A small network was trained on made-up records. Each row is its average activation on records with the value named, seen along a few directions.
Values that are neighbours, or in one group, have similar rows; names and order tell nothing.
In the rows, 500 means zero.
Strong random noise was added to every row along 17 fixed directions; ignore it. To show where, here is one row again and again, with new noise each time:
[457 762 758 244 771 467 460 171 398 259 265 589 550 424 699 330 519 391
 441 686 544 669 458 757 459 629 443]
[508 150 596 465 685 412 379 584 831 420 544 431 301 529 560 581 495 659
 274 529 578 381 593 483 465 454 305]
[364 611 316 384 580 311 349 440 602 452 266 380 799 440 384 393 483 716
 619 368 579 460 440 563 358 488 295]
[475 758 634 555 527 507 169 796 497 442 536 465 504 501 566 386 691 339
 449 212 419 502 344 334 422 437 524]
[252 545 309 680 504 407 448 565 628 622 330 341 586 690 321 486 671 389
 522 320 415 297 623 438 464 622 764]
[405 479 680 504 503 501 567 468 543 424 590 483 550 385 648 587 575 423
 378 745 568 596 403 484 722 555 716]
[553 826 801 682 594 422 345 517 593 554 698 305 438 470 389 593 420 487
 542 588 446 529 471 467 698 333 460]
[497 450 635 614 516 331 538 482 590 658 689 239 451 558 373 625 486 607
 473 603 355 391 656 426 647 385 502]
[545 359 416 571 498 589 519 329 540 502 355 544 297 510 626 327 267 394
 544 500 722 437 640 408 547 498 587]
[662 636 531 445 452 618 742 432 433 312 600 668 566 453 614 608 300 586
 437 607 469 646 628 729 589 518 672]
[629 431 509 724 488 287 473 468 500 449 583 598 325 614 470 467 656 652
 436 516 917 475 537 579 516 643 498]
[513 502 362 493 540 572 437 672 723 442 673 367 481 468 580 555 551 400
 475 694 577 394 594 372 710 687 513]
[513 530 448 729 597 575 550 900 649 429 456 475 548 484 376 434 587 498
 764 412 188 516 261 310 435 365 541]
[518 530 437 284 459 428 521 110 313 581 274 435 783 531 526 454 350 578
 468 434 453 570 616 693 426 443 418]
[327 592 399 631 609 518 587 605 663 375 497 262 526 428 406 314 446 594
 853 596 403 560 315 356 542 402 656]
[376 535 674 353 536 534 375 584 525 458 484 513 399 419 698 372 383 596
 452 309 359 542 486 421 411 261 476]
[612 656 501 409 506 490 606 503 523 325 506 432 490 323 378 534 518 433
 482 583 355 456 627 551 511 636 532]
[367 353 611 501 579 620 456 537 667 466 408 426 632 352 585 559 132 188
 468 506 362 324 546 208 581 301 620]
[576 580 746 653 453 277 484 425 464 447 329 462 546 396 573 343 693 518
 292 359 668 559 400 431 571 447 809]


Field F:
f10: [525 391 162 338 345 381 574 447 383 621 446 456 833 615 408 598 621 669
 435 402 412 408 713 638 405 634 406]
f13: [701 403 505 400 391 534 610 548 510 467 474 472 131 329 499 292 588 695
 369 381 491 469 630 449 398 525 534]
f2: [405 497 635 522 716 153 387 209 527 388 594 245 551 885 377 476 526 630
 266 485 799 333 721 703 355 597 555]
f12: [427 788 437 546 505 458 506 432 455 469 545 716 638 771 642 447 413 794
 462 374 711 607 570 802 473 462 565]
f15: [397 381 647 596 590 438 669 400 387 456 682 435 313 456 403 357 284 672
 814 673 507 561 427 384 499 274 514]
f11: [396 558 451 493 356 344 553 663 480 353 686 302 599 430 265 574 588 456
 357 235 438 267 603 423 336 511 768]
f1: [478 398 546 361 453 609 298 447 528 492 724 364 760 459 553 690 274 389
 361 563 553 542 392 431 586 434 452]
f9: [386 325 325 391 514 594 498 337 571 498 520 133 440 706 542 409 512 473
 439 503 538 542 529 520 464 533 752]
f8: [170 467 514 486 583 634 408 563 592 711 571 556 435 454 439 669  23 356
 725 533 392 275 615 331 553 322 372]
f5: [477 673 584 378 676 574 288 653 636 633 574 291 374 765 639 507 615 365
 223 338 241 366 748 493 511 584 608]
f4: [761 360 530 595 676 813 698 488 638 284 728 430 273 724 579 546 357 424
 408 697 419 677 506 612 516 462 638]
f14: [566 176 627 626 672 300 742 582 632 373 517 663 487 610 506 663 428 767
 320 426 497 336 636 560 367 349 538]
f3: [525 523 318 507 503 353 730 632 472 504 538 609 619 443 422 477 724 645
 729 730 447 461 444 464 577 633 361]
f7: [394 653 490 492 627 620 365 782 632 549 514 428 443 609 539 504 772 538
 564 397 268 591 351 519 462 467 454]
f6: [693 698 291 260 314 479 436 391 385 470 329 552 824 275 422 479 282 353
 442 377 587 344 723 421 452 615 319]
Each value of F is a pair of two hidden parts, and every pair occurs once (5 first parts, 3 second parts).
Q: Changing only the second part turns f1 into f12. f13 has the same second part as f1; what does that change turn f13 into?
A: f4
Q: Changing only the second part turns f15 into f3. f8 has the same second part as f15; what does that change turn f8 into?
A: f14

Field D:
d2: [538 658 572 330 461 557 646 591 455 369 490 681 427 283 601 491 543 485
 462 564 411 528 512 514 509 580 512]
d7: [459 513 500 428 411 581 407 432 395 728 505 559 289 487 564 461 638 423
 550 591 523 552 524 493 594 612 355]
d3: [493 538 452 406 546 510 603 478 385 362 497 658 755 480 694 401 409 591
 576 572 633 604 426 566 493 548 519]
d11: [287 447 268 370 618 669 346 550 621 573 472 313 436 722 602 347 625 587
 596 442 375 598 455 564 420 559 483]
d5: [541 473 417 507 441 417 606 625 320 307 790 443 604 531 616 352 388 518
 602 482 546 392 645 286 486 483 699]
d13: [534 573 639 558 500 494 466 516 462 461 521 565 461 501 477 561 522 464
 394 445 553 531 425 572 473 492 563]
d8: [414 496 460 356 435 439 564 561 467 443 285 643 587 280 500 442 513 419
 490 411 395 373 560 413 391 541 462]
d9: [487 527 583 555 447 539 519 433 546 575 388 500 446 503 543 527 671 528
 395 485 463 672 413 603 602 472 659]
d1: [407 678 539 440 545 532 303 503 539 479 400 571 477 533 635 485 704 473
 396 436 585 633 357 628 484 549 489]
d10: [592 573 606 557 608 537 659 415 532 406 401 672 743 457 479 683 209 436
 512 617 452 513 486 601 563 392 479]
d6: [454 494 599 446 413 523 482 401 437 579 576 455  85 472 371 458 483 576
 508 423 445 499 588 544 398 463 465]
d12: [575 577 535 380 447 683 425 482 550 591 511 452 505 471 689 520 467 454
 353 497 441 604 477 503 631 437 496]
d4: [618 491 449 423 310 479 549 437 374 555 594 565 266 495 486 519 515 612
 396 423 518 481 752 600 480 590 490]
The values of D form a ring.
Q: Going along D from d2 by way of its neighbour d12, in what order are d3, d13, d8, d6 met?
A: d13, d6, d3, d8
Q: Name the neighbours of d7, in listed order.
A: d11, d4
Q: What is the length, in steps, of the shortest route from d1 to d5?
A: 3
